These are the activations of a small neural network, seen along a few directions. Each row is one input.
In each table, some parts of the input vary, and every possible input appears once, in random order.
Descriptions start from the smaller parts, as in this example, which fits no table here: one of 3 separate values, together with either a single point or one of 9 places around a ring or (one of 5 places around a ring, together with one of 6 places along a line).
Shared parts are said once, and a part with two or three values counts as separate values.

Other details of the inputs vary at random and push rows far along two fixed directions, the same in every table; ignore that.

A family of inputs:
R1: [ 13  13  48 -18 -12   3  11 -12 -42  -9 -12  -9 -20]
R2: [  2   5  39  -6 -22  -4   3 -29 -42  19  -8  -5 -29]
R3: [ 16  11  51 -15 -11   2   8  -8 -38  -6 -16  -9 -25]
R4: [ 26 -13  22  -7 -31  23   0   1 -24 -18 -19 -22 -20]
R5: [-24  22   1  -1  37 -32   2  -2  16  19  18  27  19]
R6: [ 16 -28 -44  11 -15  39  -1  26  12 -18   2  -8   1]
R7: [  6 -24 -50  14 -23  21 -19   8  27 -20   3 -21   4]
R8: [ 17 -13  12  -6 -32   3 -14 -18 -14 -16 -18 -43 -15]
R9: [-19  24   1   2  38 -30   5   3  22  25   2  28  20]
R10: [ 13 -23 -51   9 -13  31 -17  25  12 -23  -7  -9   3]
R11: [ 16   6  51 -10 -21 -17   9 -23 -26   0  -6 -24 -10]
R12: [-21  12   7   1  36 -28  23   2  19  24  17  29  19]
R13: [-16  18   2  -5  34 -20  17  -4  25  28  20  35   3]
R14: [  2 -23 -46  14 -23  20 -19  14  25 -23   7 -26  16]
R15: [  6 -37 -42  18 -21  27  -2   6  23 -13  11 -23   9]
R16: [-20  11 -25   2  29   4  -3  15   6  -4  11  32  14]
R17: [-14  18   7   5  35 -24  20   3  23  30  10  31  19]
R18: [ 16  10  52 -18 -22 -12   9 -21 -21   0 -10 -26 -15]
R19: [-18  22  -1  -9  44 -14   0  11   9  15   2  47   5]
R20: [ -3  12  33  -8 -17 -11 -12 -30 -42  14 -16  -6 -28]
R21: [  1 -30 -46  20 -20  15 -13  15  21 -24   2 -28  21]
R22: [-17   9 -23   5  31   3  -7  19  10  -1   8  31  10]
Each input here is: one of 2 separate values, together with either a single point or one of 4 places along a line or one of 6 places along a line.
- Changing only the choice among 2 separate values turns R2 into R20. The same change can be made to R12. Which row results? => R21
- Change only the choice among 2 separate values in R14. List by row number the other rows that result. => R18

A family of inputs:
R23: [-11  -8 -41  10  12   9  -7  18  20 -10  10   7  17]
R24: [-14 -17 -41  18   1  -2  -6   1  34   4  19  -5  19]
R25: [ -2   4   8   1   1  -2  -3  -3 -16   0  -6   4  -1]
R26: [ -3  10   9  -5   2  -6   0  -1 -12  -5  -1  -1   1]
R27: [-15 -19 -39  26  -2   1  -2   4  28   8  19  -2  24]
R28: [  3  13  10  -9   6 -10  -3   1  -5  -1 -13  -1  -3]
R29: [ -7 -12 -34  10  11   8   2  16  30  -8  14   7  17]
R30: [ -1   6   7  -8   3  -4  -8  -6 -11  -5  -6   0  -6]
R31: [  8  10  20  -9   5 -12   6  -2   3   1  -9  -1  -3]
R32: [-16  22  11  -8  25 -17   2  -5  -7  12   7  26   2]
R33: [ -4  -7 -35   9  13   7  -5  22  31  -6   7   8  20]
R34: [ 5  4 20 -2  2 -4 12 -4 -8  7  0  1 -3]
R35: [ 12  -4  14  -3 -21   6  -3  -1 -12 -18  -6 -23   0]
R36: [ -2   3  13   0   0   3   4  -6 -15   9  -3   8  -9]
R37: [ -1   3  12   1  -2   1  -2  -3 -17   4  -3   6  -9]
R38: [ -3   7  11   0   4  -6   2   1 -14  -1  -6   2   3]
R39: [ -2   6  12  -4  -3   4   2  -8 -13   6   1   6 -11]
R40: [ 5  7 19 -7 -1 -3 10 -7 -6  3  4  0 -4]
R41: [ -4   4  15   0 -10 -19   2 -20  -1  10   5 -14   2]
R42: [ 16 -14   4  -1 -33  18 -15  -6 -21 -21 -13 -28 -20]
R43: [ 15 -13   4   2 -37  20 -12  -5 -24 -20  -9 -26 -17]
R44: [-24  29  22 -10  51 -30  24  -2   2  41  13  54   2]
R45: [  9 -28 -49  17 -23  33 -19  18  14 -20  -2 -13   1]
R46: [-12  18  17 -11  25 -15  16  -5  -3  22  10  28  -4]
R47: [-10 -11 -31  17  11  10   0  21  21  -5  13  11  25]
R48: [ -5 -12 -35  10  12  12   3  14  28  -2  17   9  13]
R49: [ 20  -9   1  -3 -29  13 -17  -3 -15 -20 -22 -29 -12]
R50: [ 14  -6  14  -7 -18   4  -7  -1  -9 -19 -11 -26  -4]
R51: [ 23  -5  14  -6 -20   6   1  -4  -5  -8 -14 -22 -12]
R52: [-12  21  27  -5  30 -24  19  -2   1  18   5  27   7]
R53: [ 15 -10   8   1 -31  -7  -9 -17   1  -2 -13 -38  -6]
R54: [ -1   4  12  -8   1   1  -1  -9 -10   5  -4   4 -14]
R55: [  3   2  12 -11   3  -3   6  -6  -7   6  -2   2 -12]
R56: [  7   5  10 -10   3  -4   5  -2  -2  10  -8   4 -11]
R57: [ -9 -10 -33  13   8  10   5  16  26  -7  20  10  21]
R58: [  4   7  11  -8   1  -1  -1  -6  -6   9 -10   6 -14]
- Changing only one part turns R46 into R56. The same change can be made to R26. Which row results? => R28
- What do these inputs look like to the network? => one of 4 places along a line, together with either a single point or one of 8 places around a ring
- Change only the place on the line of 4 in R53. List by row number the other rows that result. => R24, R27, R41
- Which other rows agree with R38 in the place on the line of 4? List them by row number. => R25, R27, R34, R36, R37, R44, R47, R52

A family of inputs:
R59: [  1 -30 -50  18 -19  32  -9   9  17 -10  11  -8   2]
R60: [ 19  -2  20 -11 -15   2   4  -6  -8  -8 -12 -19 -13]
R61: [-17  24  17  -8  31 -22   2  -1  -2  10   3  26   6]
R62: [ 12  -5  24  -1 -22 -10   8 -14  -3  -3  -5 -31   1]
R63: [-11  22  13 -10  31 -25   0  -2   6  19  -5  25   0]
R64: [  3 -19 -41  15 -13  23 -15  19   7 -23  -2 -12  12]
R65: [-23   1 -42   8  33  -1  -4  19  29   4  19  30  21]
R66: [ 17   0  21  -7 -13   5   4   1 -20 -12 -15 -15  -7]
R67: [  6  -3  20   0 -20   8  -2 -10 -26  -7  -6 -11 -14]
R68: [ -3 -34 -47  29 -26  19  -6   3  22  -5  18 -21  16]
R69: [ 13   2  14 -11 -15  -3  -9 -10 -11 -10 -15 -20 -14]
R70: [ 14  -1  25  -5 -14   5   3  -2 -16 -15  -9 -17  -6]
R71: [ -1 -24 -38  19 -20   7 -11   3  24 -13   7 -27  20]
R72: [-24  -5 -51  18  23  11   0  18  31  14  28  36  19]
R73: [-12  15  13  -5  24 -14   7  -7  -1  28   2  30  -8]
R74: [  8  -2  16  -2 -19   9  -1  -7 -30  -4 -11 -10 -15]
R75: [ -6  23  18 -11  27 -18  13   2   7  15   6  25   3]
R76: [ 12   6  16  -8 -17  -2 -10  -7 -14 -11 -15 -19 -10]
R77: [  7  -5  16  -6 -19   8  -1 -11 -25  -4  -6 -12 -18]
R78: [ -9  18  18 -13  31 -17  14   2   3  13   7  25   2]
R79: [ -5  17  17 -10  30 -18  12   3  10  20  -1  25   0]
- What do these inputs look like to the network? => one of 3 separate values, together with either a single point or one of 6 places along a line
- Changing only the choice among 3 separate values turns R79 into R73. The same change can be made to R66. Which row results? => R74
- Which other rows agree with R61 in the choice among 3 separate values? List them by row number. => R63, R64, R65, R69, R71, R76
